A small network was shown many inputs. Here are its activations along a few directions, one row for each input.
Each table varies a few parts of the input and shows all the possible inputs, shuffled.
Descriptions start from the smaller parts, as in this example, which fits no table here: values(2) and (point or ring(9) or (ring(5) and line(6))).
Shared parts are said once, and a part with two or three values counts as separate values.
(in the rows, 128 means zero)

Other details of the inputs shift rows strongly along three fixed directions, in all tables alike. That doesn't count.
To show where, the next rows are all for the same input, with only those details redrawn:
[155, 87, 152, 126, 145, 138, 140, 146, 141, 143, 95, 127]
[128, 142, 133, 167, 145, 124, 135, 142, 113, 165, 97, 82]
[150, 107, 147, 68, 113, 133, 125, 116, 138, 122, 104, 136]
[86, 129, 130, 131, 155, 127, 135, 86, 121, 154, 147, 85]
[139, 105, 145, 119, 139, 133, 135, 128, 135, 142, 109, 115]
[90, 119, 132, 106, 149, 130, 133, 78, 128, 144, 151, 99]
[154, 83, 153, 94, 133, 139, 136, 130, 147, 130, 104, 139]
[151, 109, 146, 64, 111, 136, 125, 117, 138, 120, 103, 137]

A family of inputs:
row 1: [81, 121, 113, 97, 150, 134, 125, 89, 126, 130, 206, 122]
row 2: [79, 133, 102, 115, 150, 137, 115, 84, 125, 141, 205, 109]
row 3: [119, 153, 134, 135, 141, 122, 131, 123, 129, 148, 107, 138]
row 4: [106, 106, 108, 110, 138, 119, 107, 71, 120, 118, 198, 122]
row 5: [142, 117, 147, 139, 87, 125, 110, 148, 138, 109, 132, 148]
row 6: [149, 86, 134, 166, 149, 138, 157, 154, 119, 120, 145, 135]
row 7: [162, 114, 120, 150, 115, 126, 117, 140, 108, 113, 131, 124]
row 8: [152, 128, 134, 65, 106, 152, 127, 112, 151, 82, 115, 149]
row 9: [134, 201, 128, 98, 39, 100, 96, 138, 103, 101, 119, 127]
row 10: [138, 114, 142, 111, 108, 140, 136, 129, 167, 117, 103, 158]
row 11: [93, 104, 133, 86, 155, 123, 122, 77, 127, 118, 217, 145]
row 12: [139, 98, 138, 181, 125, 123, 152, 168, 127, 142, 125, 149]
row 13: [130, 140, 126, 166, 148, 125, 120, 158, 112, 143, 150, 113]
row 14: [142, 109, 142, 147, 157, 123, 145, 126, 141, 114, 121, 130]
row 15: [139, 128, 118, 136, 107, 130, 110, 131, 97, 148, 126, 96]
row 16: [154, 105, 140, 117, 113, 151, 113, 152, 134, 127, 122, 180]
row 17: [150, 124, 132, 80, 93, 124, 112, 127, 117, 117, 127, 181]
row 18: [145, 93, 144, 160, 115, 147, 143, 164, 146, 136, 129, 159]
row 19: [125, 93, 138, 126, 150, 131, 135, 143, 152, 122, 92, 168]
row 20: [68, 126, 126, 139, 157, 128, 134, 84, 111, 153, 198, 139]
row 21: [97, 152, 115, 179, 152, 136, 117, 154, 134, 149, 94, 116]
row 22: [132, 100, 129, 147, 134, 151, 111, 178, 135, 131, 113, 167]
row 23: [154, 108, 140, 165, 167, 118, 138, 151, 147, 137, 105, 125]
row 24: [95, 104, 124, 66, 138, 117, 114, 61, 127, 105, 216, 146]
row 25: [141, 104, 144, 100, 143, 140, 155, 121, 149, 100, 123, 148]
row 26: [112, 150, 143, 173, 127, 99, 138, 132, 137, 134, 112, 111]
row 27: [119, 102, 145, 161, 149, 134, 161, 145, 162, 139, 110, 143]
row 28: [98, 132, 112, 164, 162, 120, 132, 77, 125, 128, 149, 88]
row 29: [138, 214, 108, 93, 66, 127, 111, 138, 83, 99, 125, 107]
row 30: [87, 126, 106, 165, 145, 124, 118, 83, 107, 156, 172, 120]
row 31: [120, 102, 120, 151, 150, 134, 127, 132, 142, 133, 91, 145]
row 32: [150, 122, 123, 104, 136, 117, 134, 132, 145, 125, 105, 134]
row 33: [129, 138, 128, 172, 131, 144, 117, 159, 101, 169, 129, 87]
row 34: [129, 107, 147, 152, 141, 123, 161, 143, 158, 140, 106, 148]
row 35: [86, 145, 126, 120, 171, 114, 131, 78, 137, 133, 169, 109]
row 36: [129, 142, 89, 196, 134, 123, 134, 143, 93, 152, 134, 81]
row 37: [101, 109, 113, 113, 146, 136, 140, 62, 137, 104, 155, 111]
row 38: [144, 211, 108, 76, 70, 110, 119, 113, 103, 92, 89, 106]
row 39: [162, 124, 146, 80, 103, 127, 121, 135, 118, 92, 147, 165]
row 40: [85, 110, 107, 90, 137, 128, 142, 73, 119, 114, 204, 126]
row 41: [164, 69, 146, 94, 128, 146, 128, 123, 151, 123, 98, 139]
row 42: [130, 146, 114, 136, 127, 126, 142, 150, 103, 136, 143, 118]
row 43: [132, 122, 136, 133, 119, 116, 147, 131, 146, 126, 97, 144]
row 44: [170, 103, 108, 66, 91, 126, 105, 124, 127, 105, 132, 154]
row 45: [161, 72, 161, 98, 129, 147, 135, 155, 130, 136, 136, 157]
row 46: [128, 91, 145, 171, 132, 139, 154, 163, 141, 140, 138, 153]
row 47: [89, 129, 129, 114, 144, 136, 125, 87, 117, 109, 205, 124]
row 48: [119, 142, 140, 199, 119, 101, 135, 156, 112, 146, 140, 116]
row 49: [143, 109, 142, 128, 146, 147, 155, 142, 149, 105, 113, 135]
row 50: [142, 103, 145, 158, 154, 134, 143, 148, 131, 158, 98, 104]
row 51: [118, 204, 108, 85, 70, 112, 92, 145, 85, 118, 105, 142]
row 52: [114, 113, 131, 147, 155, 140, 130, 162, 152, 133, 92, 152]
row 53: [158, 85, 156, 87, 126, 159, 124, 135, 161, 125, 104, 142]
row 54: [151, 126, 135, 112, 114, 144, 112, 138, 125, 103, 147, 143]
row 55: [115, 205, 100, 123, 78, 105, 95, 154, 76, 130, 96, 124]
row 56: [117, 137, 132, 203, 153, 138, 133, 172, 95, 181, 131, 77]
row 57: [86, 151, 123, 104, 144, 138, 117, 64, 139, 105, 172, 109]
row 58: [149, 195, 101, 142, 109, 101, 99, 124, 107, 132, 86, 82]
row 59: [139, 99, 135, 139, 166, 137, 164, 148, 152, 134, 114, 133]
row 60: [137, 203, 94, 109, 38, 101, 98, 121, 86, 121, 105, 115]
row 61: [155, 128, 123, 91, 126, 140, 115, 141, 158, 121, 104, 139]
row 62: [141, 122, 139, 156, 147, 144, 127, 147, 148, 146, 92, 150]
row 63: [114, 153, 127, 209, 128, 112, 149, 166, 107, 168, 131, 111]
row 64: [77, 141, 112, 103, 155, 135, 148, 83, 141, 123, 164, 106]
row 65: [145, 100, 127, 114, 144, 131, 155, 133, 149, 117, 111, 136]
row 66: [144, 105, 131, 192, 154, 155, 147, 163, 123, 137, 144, 118]
row 67: [140, 118, 148, 85, 89, 105, 123, 111, 154, 85, 106, 159]
row 68: [90, 120, 98, 114, 150, 129, 139, 59, 134, 124, 158, 99]
row 69: [155, 76, 141, 166, 106, 113, 121, 148, 135, 114, 127, 150]
row 70: [130, 140, 131, 120, 110, 134, 117, 143, 115, 135, 131, 159]
row 71: [125, 128, 136, 76, 119, 130, 121, 134, 145, 110, 91, 171]
row 72: [118, 145, 111, 191, 133, 111, 139, 125, 127, 153, 94, 102]
row 73: [83, 137, 135, 133, 160, 130, 139, 92, 122, 160, 148, 86]
row 74: [148, 209, 113, 68, 80, 118, 84, 118, 127, 105, 99, 116]
row 75: [131, 147, 114, 103, 124, 142, 131, 124, 144, 120, 116, 119]
row 76: [144, 109, 118, 137, 138, 121, 130, 149, 118, 140, 145, 131]
row 77: [111, 151, 138, 219, 136, 115, 131, 145, 140, 145, 105, 91]
row 78: [153, 102, 143, 77, 101, 135, 117, 135, 114, 127, 134, 142]
row 79: [148, 132, 128, 58, 117, 131, 123, 129, 156, 107, 110, 148]
row 80: [119, 137, 134, 219, 122, 95, 133, 160, 107, 145, 134, 107]
row 81: [128, 97, 115, 180, 142, 133, 121, 165, 117, 145, 109, 145]
row 82: [146, 217, 108, 161, 88, 96, 105, 154, 65, 128, 116, 86]
row 83: [157, 83, 137, 96, 139, 133, 135, 153, 136, 125, 150, 167]
row 84: [141, 101, 128, 135, 145, 134, 125, 116, 146, 136, 99, 155]
row 85: [156, 117, 119, 79, 99, 150, 122, 141, 135, 107, 141, 151]
row 86: [64, 144, 124, 159, 174, 130, 138, 88, 133, 158, 153, 117]
row 87: [129, 162, 135, 177, 156, 116, 141, 141, 117, 137, 113, 98]
row 88: [153, 114, 144, 123, 153, 132, 129, 150, 159, 118, 110, 139]
row 89: [147, 104, 143, 140, 147, 129, 139, 137, 145, 140, 91, 161]
row 90: [126, 194, 124, 122, 103, 125, 114, 141, 105, 151, 87, 78]
row 91: [136, 123, 155, 120, 103, 119, 130, 135, 159, 99, 103, 146]
row 92: [107, 212, 102, 103, 73, 119, 88, 152, 86, 123, 103, 128]
row 93: [158, 94, 129, 133, 135, 148, 149, 178, 134, 123, 131, 149]
row 94: [138, 213, 106, 100, 102, 100, 115, 139, 110, 136, 88, 98]
row 95: [89, 117, 118, 126, 160, 138, 112, 86, 131, 131, 210, 121]
row 96: [168, 98, 145, 101, 117, 142, 145, 154, 127, 100, 135, 165]
row 97: [135, 143, 100, 168, 116, 127, 127, 128, 91, 125, 137, 95]
row 98: [138, 143, 104, 143, 135, 116, 124, 121, 127, 142, 105, 97]
row 99: [88, 142, 131, 97, 148, 133, 131, 72, 140, 101, 169, 118]
row 100: [81, 125, 122, 113, 119, 105, 118, 52, 143, 102, 153, 117]
Describe the family of inputs behind these rows.
> values(2) and line(5) and (point or line(4) or ring(5))
Changing only the line(5) part turns row 8 into row 49. The same change can be made to row 54. Which row results?
> row 47
Changing only the line(5) part turns row 30 into row 17. The same change can be made to row 44. Which row results?
> row 76
Change only the ring(5) part in row 79. List by row number the other rows that result.
> row 49, row 64, row 88, row 99
Change only the line(5) part in row 40. List by row number the other rows that result.
> row 36, row 42, row 85, row 93
Change only the ring(5) part in row 25. List by row number the other rows that result.
> row 35, row 59, row 87, row 94
A walk changes only the line(4) part. It starts at row 52 and steps to row 86. List the rest of the walk in order.
> row 27, row 91
A walk changes only the line(4) part. It starts at row 71 and steps to row 3. List the rest of the walk in order.
> row 34, row 26
A walk changes only the line(5) part. It starts at row 53 and steps to row 90. List the rest of the walk in order.
> row 73, row 50, row 41
Change only the values(2) part in row 66. List by row number the other rows that result.
> row 8
